These are the activations of a small neural network, seen along a few directions. Each row is one input.
Each table varies a few parts of the input and shows all the possible inputs, shuffled.
Descriptions start from the smaller parts, as in this example, which fits no table here: one of 3 separate values, together with either a single point or one of 11 places around a ring or (one of 4 places along a line, together with one of 8 places around a ring).
Shared parts are said once, and a part with two or three values counts as separate values.
In the rows, 128 means zero.

Other details of the inputs shift rows strongly along two fixed directions, in all tables alike. That doesn't count.

Rows:
R1: [ 88 142 115 252 201 153 171 171 163 108 144 147 151 171 132]
R2: [147 172 194 102  82 129 138 139 130 149 148 135 198 167 130]
R3: [107 106 101 114 165  95  76 105 133 154 106 122  68 131 118]
R4: [115  98  91 133 167 124 107 100 116 123 113 125  63 110 123]
R5: [110  88  79 132 174 117 120 105 122 134 121 126  69  99 111]
R6: [185 128 140  50  13 130 102 121  81 122  94 125 105  82 176]
R7: [143 187 177 110  82 125 145 139 129 176 143 125 171 180 126]
R8: [109  89 115 109 170  99  69 105 135 127 111 132  95 119 124]
R9: [ 80 139 124 232 214 149 157 165 177 127 155 139 155 184 105]
R10: [185 101 131  53  55 144 138 100  80  80 128 126 142  48 147]
R11: [119  82 102 129 173 128 100  99 119  98 119 135  87 100 128]
R12: [115 110 110 109 158  93  79  93 122 158 105 128  70 139 125]
R13: [145 171 191  99  84 134 139 142 139 140 149 126 204 160 123]
R14: [144 175 147 158  86 163 186 155 125 123 145 118 166 143 132]
R15: [165 128 135   5  51 109 105  98 108 135 120  94 131  83 114]
R16: [152 171 179 142  55 154 132 170 134 112 124 140 178 152 170]
R17: [117  90  70 155 162 122 134 112 107 115 109 133  65  88 138]
R18: [144 148 147 144 107 156 206 167 138 113 168 130 210 118 114]
R19: [115  81  68 142 171 112 145 113 114 130 120 132  72  82 117]
R20: [ 76 155 145 191 190 124 113 159 188 136 138 122 159 203 106]
Description of these inputs: one of 2 separate values, together with either a single point or one of 4 places along a line or one of 5 places around a ring.
Question: Changing only the choice among 2 separate values turns R10 into R14. The same change can be made to R11. Which row results?
Answer: R4
Question: Change only the place on the line of 4 in R8. List by row number the other rows that result.
Answer: R2, R13, R20
Question: Change only the choice among 2 separate values in R12. List by row number the other rows that result.
Answer: R13

Rows:
R21: [110 109 106 176 159 143 113 136 135 106 115 131  94 124 139]
R22: [100 126 104 152 147 111  84 140 146 132  93 116  77 158 139]
R23: [110 116 100 179 162 122 138 128 120 132 116 141  90 130 136]
R24: [130 207 177 157  76 147 155 195 169 158 141 129 201 194 140]
R25: [111 127 118 133 169 113 115  98 132 179 130 123  82 163 102]
R26: [174  97 130  65  70 141 123 109  92  92 114 125 127  61 147]
R27: [175 132 134  42  58 125 117  89  75 158 119 123  89 102 133]
R28: [108 107 107 145 176 116 141 116 128 128 133 138 118 123 117]
R29: [112 111 106 177 163 120 135 122 121 122 119 149  99 130 141]
R30: [112 119  92 149 174 115 141 126 135 141 129 119 100 122 112]
R31: [112 125 137 154 169 116  80 111 127 133 113 145 102 167 152]
R32: [105 115  95 146 171 118 143 122 132 142 130 124 105 121 115]
R33: [127 201 185 137  80 138 161 188 178 165 158 116 228 187 110]
R34: [107 119 138 133 179 105  80 101 136 139 126 137 123 157 121]
R35: [ 95 118 106 132 155 100  85 129 157 136 110 106  97 149 111]
R36: [123 186 175 174 121 160 205 177 157 134 174 131 229 181 109]
R37: [114 126  89 180 162 121 133 132 124 136 113 130  83 129 135]
R38: [125 185 170 206 113 162 195 180 149 127 158 141 205 186 135]
R39: [102 105 142 143 181  93  84 121 140 156 122 154 118 156 124]
R40: [154 123 143  26  77 113  91  84 111 111 118 101 130  89 114]
R41: [112 101 110 147 178 133 119 127 140 110 128 130 117 122 115]
R42: [128 215 188 150  84 159 150 164 157 128 141 108 198 200 132]
R43: [164 109 122  64  59 148 120 117 101  95 115 112 111  55 140]
R44: [182 173 188  65  32 168 194 154 122 110 177 115 251 113 117]
R45: [160  99 123  44  83 139 123 109 105  99 132 110 131  55 119]
R46: [115 103 108 177 164 134 117 126 130 106 122 146 108 132 145]
R47: [119 106 106 182 167 128 124 124 130 109 123 149 103 131 144]
R48: [162 103 119  43  86 118 150 101  90 126 132 117 128  59 118]
R49: [117 103 107 152 180 123 130 122 135 115 135 141 120 125 118]
R50: [107 121  92 177 159 124 135 128 121 137 116 134  88 127 138]
R51: [156 105 119  43  77 141 122 112 111 100 134 104 123  53 115]
R52: [171 106 162  44  66 105  92 106  88 133 113 150 123  93 163]
Question: Describe the family of inputs behind these rows.
Answer: one of 2 separate values, together with either a single point or one of 5 places around a ring or one of 10 places along a line
Question: Changing only the choice among 2 separate values turns R31 into R34. The same change can be made to R38. Which row results?
Answer: R36
Question: Change only the place on the ring of 5 in R22. List by row number the other rows that result.
Answer: R24, R31, R42, R52
Question: Change only the place on the ring of 5 in R34. List by row number the other rows that result.
Answer: R33, R35, R39, R40
Question: Change only the place on the line of 10 in R30. List by row number the other rows that result.
Answer: R28, R32, R36, R41, R44, R45, R48, R49, R51
